Each row below holds a small network's activations on one record, seen along a few directions.
Records have a field called RIRAF. Each example row is followed by its value.
The largest differences between rows may come from other fields.
In the rows, 500 means zero.
Strong random noise was added to every row along 5 fixed directions; ignore it. To show where, here is one row again and again, with new noise each time:
[402 452 546 489 433 552 531 497 527 395 442 523 424 180 573 403 503 451
 499]
[435 562 505 570 371 499 601 583 494 431 496 581 384 460 627 467 501 467
 560]
[484 369 504 413 339 609 580 420 461 408 535 643 348 624 565 470 450 230
 620]
[483 552 390 571 543 477 387 548 486 524 644 477 614 587 485 590 388 664
 500]
[534 469 628 515 506 563 417 476 463 527 525 449 531 464 496 613 584 537
 397]
[583 464 525 501 520 557 398 465 433 562 620 495 551 756 452 643 483 534
 464]
[453 433 468 487 392 561 430 443 471 453 640 521 554 552 560 676 470 363
 549]

[423 378 448 440 562 463 453 285 563 526 475 375 639 414 425 537 464 475
 596]	meni
[539 513 580 550 500 451 548 398 493 626 469 419 536 732 477 639 610 516
 560]	vak
[490 522 455 558 613 441 387 540 529 492 498 406 617 346 441 528 468 701
 423]	fipi
[570 702 748 621 507 453 501 743 490 590 403 497 418 403 534 508 713 775
 238]	mib
[459 439 291 474 521 457 509 425 538 447 534 522 495 609 453 415 304 463
 645]	zumev
[428 678 567 617 406 399 504 649 541 536 512 476 505 340 587 599 617 625
 415]	vak
[503 424 583 450 354 525 489 406 451 466 526 554 456 639 565 665 587 295
 528]	zol
[515 425 319 442 593 436 367 325 496 560 617 454 628 777 368 558 317 556
 596]	bap
[445 557 448 489 554 449 554 631 584 412 377 586 378 230 478 179 405 674
 476]	fipi
[475 440 341 496 522 474 405 495 505 472 593 507 593 574 461 539 345 536
 538]	fugo
[548 463 584 527 449 581 583 536 488 473 458 517 439 499 563 506 555 424
 499]	zib
[778 335 706 429 530 745 714 474 394 450 404 593 313 641 563 292 553 289
 451]	zib
[628 506 740 545 584 491 615 483 495 629 276 436 364 540 419 382 681 630
 402]	vak
[583 492 656 490 561 488 512 401 483 568 381 440 415 580 436 473 618 560
 431]	zumev
[546 520 563 539 432 499 639 465 470 536 455 538 348 705 526 453 537 461
 585]	deru
[442 400 543 509 367 556 565 402 515 433 492 470 469 385 582 589 558 268
 581]	deru
[536 505 525 558 519 495 380 521 481 572 580 427 638 628 480 722 551 574
 430]	mib
[429 316 527 373 487 537 391 283 515 450 452 435 551 257 437 519 511 329
 489]	bap
[457 556 631 547 519 438 669 473 569 495 254 437 367 312 535 336 638 555
 523]	zumev
[395 563 522 533 440 477 618 525 533 409 395 532 384 293 574 378 577 480
 561]	vobog
[536 646 658 602 305 429 771 608 414 525 326 638 192 700 613 404 675 407
 537]	meni
[529 301 588 332 603 576 557 348 529 482 297 520 378 410 379 215 475 471
 513]	fugo
[494 456 598 483 395 529 598 459 486 498 434 547 412 621 562 539 593 361
 565]	mib
[394 609 407 589 493 403 621 500 579 455 439 444 485 444 570 457 483 543
 641]	rog
[489 581 528 588 640 458 494 528 555 507 428 375 579 324 467 470 541 729
 467]	vobog
[570 547 679 505 487 552 381 564 481 522 563 457 543 447 496 696 672 540
 304]	vobog
[424 569 543 507 417 469 559 559 478 475 414 569 415 419 549 426 563 489
 503]	fugo
[576 459 764 560 325 631 662 539 451 426 394 510 369 358 707 616 746 262
 436]	zib
[490 499 487 517 552 453 424 459 511 541 525 433 627 584 470 626 515 579
 506]	zol
[610 457 694 512 624 538 453 410 492 559 390 343 499 455 409 551 659 569
 343]	rog
[449 648 424 568 504 425 382 596 543 505 630 438 614 456 515 649 488 637
 430]	rog
[524 512 596 408 480 539 316 567 430 529 585 558 518 483 435 601 562 512
 287]	zol
[524 530 738 582 518 448 556 473 526 583 314 354 489 325 504 556 747 579
 387]	meni
[553 451 430 459 659 479 411 412 511 553 517 440 611 667 360 503 416 638
 530]	fipi
[324 475 311 500 448 400 521 368 589 443 527 442 614 428 548 554 397 408
 711]	bap
[495 586 399 558 642 449 440 508 491 598 539 423 606 567 384 448 405 741
 515]	deru

Here are new rows. What is RIRAF for each?
[467 418 360 420 572 531 434 380 505 465 576 526 551 594 403 454 379 477
 593]	vobog
[578 405 515 378 559 561 293 446 485 525 619 504 598 600 373 615 469 511
 386]	fipi
[439 547 500 591 353 574 751 640 517 325 447 538 447 173 791 423 548 314
 586]	zib
[535 675 386 596 645 391 499 596 515 568 472 466 487 641 406 357 409 798
 499]	rog
[437 603 365 531 409 425 575 644 544 413 527 642 411 540 567 399 394 525
 590]	fipi
[453 663 331 607 521 421 463 591 480 518 644 519 606 699 500 605 437 628
 561]	vobog
[489 452 518 409 381 558 479 442 509 439 579 552 450 563 529 599 524 284
 507]	rog
[555 508 423 463 517 496 289 517 478 538 717 507 663 733 427 738 440 552
 435]	fipi
[705 516 736 515 688 539 441 482 414 640 467 412 468 723 396 592 654 657
 354]	vobog
[435 515 407 471 510 468 556 509 519 456 418 578 382 436 458 267 428 500
 532]	zumev
[563 526 536 507 572 479 554 555 471 562 435 545 412 685 471 402 459 605
 526]	mib
[382 382 257 355 528 528 591 379 569 371 461 612 389 462 428 176 259 350
 702]	rog
